Each row below holds a small network's activations on one input, seen along a few directions.
In each table, some parts of the input vary, and every possible input appears once, in random order.
Descriptions start from the smaller parts, as in this example, which fits no table here: one of 4 places along a line, together with either a single point or one of 9 places around a ring or (one of 2 separate values, together with one of 5 places around a ring).
Shared parts are said once, and a part with two or three values counts as separate values.
In the rows, zero is written as 128.

A family of inputs:
R1: [116 150 104 149 158 157 164 133 120 164 123 108]
R2: [150 115  95 163 117 156 133 144 121 131 139 100]
R3: [162 112 150 105 135 134 106 133 107  76  63 120]
R4: [153 122 109 170 122 117 121 136 107  91 142 113]
R5: [114 123 121 119 109 111 109 133 182 166 167 129]
R6: [125 157 174 110 109 112 129  75 110 164 113 178]
R7: [124 124 120 130 130  97 111 116 144 137 172 133]
R8: [121 130  96 128 118 146 112 117 162 173 157 126]
R9: [126 131 125  81 133 140 131 101  83  96  92 160]
R10: [101 150 155 136 149  90 154 140 127 125 145 123]
R11: [153 115 144  92 146 142 121 130  99  73  72 123]
R12: [127 129 105 140  89 150 128 148 152 126 139 100]
R13: [130 124 130 149  95  90 120 143 131 100 153 118]
R14: [139 107 189  99 109 145 114  95 117 144  57 223]
R15: [148 123 108 152 159 124 106 113 115 126 166 129]
R16: [116 117 131 134  76 104 127 151 164 113 147 109]
R17: [121 133 140 143 177 106 153 136 101 121 139 120]
R18: [ 98 139 127 125 138 152 155 154 158 168 131 100]
R19: [ 86 143 138 128 126 121 158 153 175 157 135 111]
R20: [136 117 139  85 144 140 125 116  91  83  83 140]
R21: [143 127  88 151 149 155 110 120 122 153 155 127]
What do these inputs look like to the network?
Answer: either one of 2 separate values or one of 4 places along a line or (one of 3 separate values, together with one of 5 places around a ring)
Which other rows belong to the same alternative as R11? List them by row number.
Answer: R3, R9, R20

A family of inputs:
R22: [140 152 114 122 154 152 123 112 128 180 108 144]
R23: [147 136 145  89 154 155 129 107 122 167  92 148]
R24: [143 109  80 139 141 147 116 122 109 114 109  94]
R25: [100 105  87 172 126  89 135 168 164 136 220  63]
R26: [161 112 169 124 147 120 127 110  52  51  90 145]
R27: [114 139  92 167 124 139 122 157 130 104 154  93]
R28: [161 127  96 112 140 146 126 134 104  85  91 120]
R29: [153 105 150 116  71 106  89 141 162  74 100 132]
R30: [ 94 144 119 156 128 143 158 127 145 173 159 133]
R31: [ 99 130 186  94  77 104 106 118 169 145 107 173]
R32: [141 131 185  92 150 125 159  94  71 118  88 184]
R33: [ 84 145 114 155 123 110 145 145 179 191 218 108]
Changing only one part turns R30 into R27. The same change can be made to R32. Which row results?
Answer: R26
What do these inputs look like to the network?
Answer: one of 2 separate values, together with either a single point or one of 5 places along a line

A family of inputs:
R34: [123 151 159  41 195 134 137  99  54  99  45 163]
R35: [ 96 139 156 140 113  99 156 139 163 176 147 121]
R36: [140 116 104 151 124 172 126 161 135 108 105  80]
R37: [ 93 147 142 147 123  81 160 141 146 150 191 139]
R38: [110 129 115 119 103 131 112 124 190 186 167 135]
R39: [154 117  82 136 133 162  95 131 151 119 135  95]
R40: [103 144 106 134 119  99 123 118 152 174 198 135]
R41: [156 131  71 154 144 135 103 125 124  96 168 103]
R42: [164  74 213  68  63  84  79 104 103  19  42 184]
R43: [138 116 113 166 149 129 140 159 114 106 120  79]
R44: [161 136 159 109 145 184 135  72  60 172  53 223]
R45: [124 123 103 175 164 116 150 143  92  87 159  88]
R46: [101 141 141 123  88 138 150 148 180 172 134 120]
What do these inputs look like to the network?
Answer: either one of 3 separate values or (one of 2 separate values, together with one of 5 places around a ring)
Change only the choice among 2 separate values in R36. List by row number the other rows that result.
Answer: R46
Which other rows belong to the same alternative as R34? List them by row number.
Answer: R42, R44

A family of inputs:
R47: [ 87 153 146 131 110 109 163 137 163 183 157 138]
R48: [157  99 163 121 128 104 111 122  98  65  91 145]
R49: [140 121  80 171 127 147 143 166 113 115 158  77]
R50: [125 126 111 159 148 118 152 165 134 127 152  87]
R51: [129 118 103 169 140 138 133 156 144 141 157  95]
R52: [122 132 115 167 136 137 135 153 154 156 158 107]
R53: [124 126 200  99  90  92 121  93 121 123 100 191]
R54: [ 99 140 141 150  96 126 150 131 170 192 162 139]
R55: [ 99 147 131 118 131 104 128 129 160 142 161 114]
R56: [135 125 169  73 114 150 115 102 114 115  43 171]
R57: [119 132 113 129 114 118 109 113 170 157 163 127]
R58: [121 128 106 156 110 137 125 135 164 173 165 129]
R59: [152 133 134 109 183 146 133 105  64 109  86 151]
R60: [144 116  88 163 132 145 122 148 144 144 158 103]
R61: [130 149 151 100 162 136 136  87  80 137  87 183]
R62: [146 114  67 171 122 155 130 153 122 112 161  82]
R63: [133 132 112 133 134 118 107 125 159 141 160 106]
R64: [116 133 119 155 116 129 141 149 154 180 160 126]
R65: [ 98 138 127 150 123 107 154 151 154 160 152 122]
R66: [110 140 129 120  91 116 124 114 172 182 172 148]
R67: [145 115 163  77 130 154 109 112 106 102  38 154]
R68: [146 121  69 149 123 139 119 142 123  97 163  86]
R69: [136 115 183 109 108  94 112 103 111  99  92 177]
R70: [119 123 101 132 144 111 129 162 140 117 160  98]
R71: [146 110 174 114 126  98 106 112 104  82  89 160]
R72: [121 133 188  67  96 145 124  94 125 140  54 186]
R73: [109 137 121 121 142 102 119 139 153 127 153  98]
R74: [ 86 154 142 104 102 102 137 133 167 171 169 142]
R75: [161 103 129  90 125 168 120 119  79  53  47 124]
R76: [119 155 170  89 140 134 139  75  91 161  97 196]
R77: [119 119  90 164 138 129 152 159 117  87 153  72]
R78: [154 130 111 118 168 154 136 106  45  77  87 131]
R79: [115 144 130 144  93 135 133 121 171 199 167 140]
R80: [141 139 144 102 177 143 124  93  71 125  87 165]
R81: [105 128 123 151 145 112 141 150 153 138 148 101]
R82: [140 117  93 142 137 129 109 134 151 130 158  95]
R83: [136 136 106 156 133 143 112 130 156 158 158 107]
R84: [123 132  85 132 134 124 132 158 127  81 164  78]
R85: [153 106 149  85 137 159 114 122  98  84  43 146]
R86: [160  99 143 128 118 111 119 124  77  38  90 123]
What do these inputs look like to the network?
Answer: one of 5 places along a line, together with either one of 3 separate values or one of 5 places around a ring
Changing only the place on the line of 5 turns R51 into R49. The same change can be made to R48. Which row results?
Answer: R86
Changing only the place on the line of 5 turns R75 into R72. The same change can be made to R84. Which row results?
Answer: R74
Which other rows agree with R55 in the place on the line of 5? List them by row number.
Answer: R56, R57, R58, R61, R64, R65, R69
Which other rows agree with R81 in the place on the line of 5? List them by row number.
Answer: R52, R63, R67, R71, R73, R80, R83
Change only the place on the ring of 5 in R60. List by row number the other rows that result.
Answer: R50, R51, R70, R82
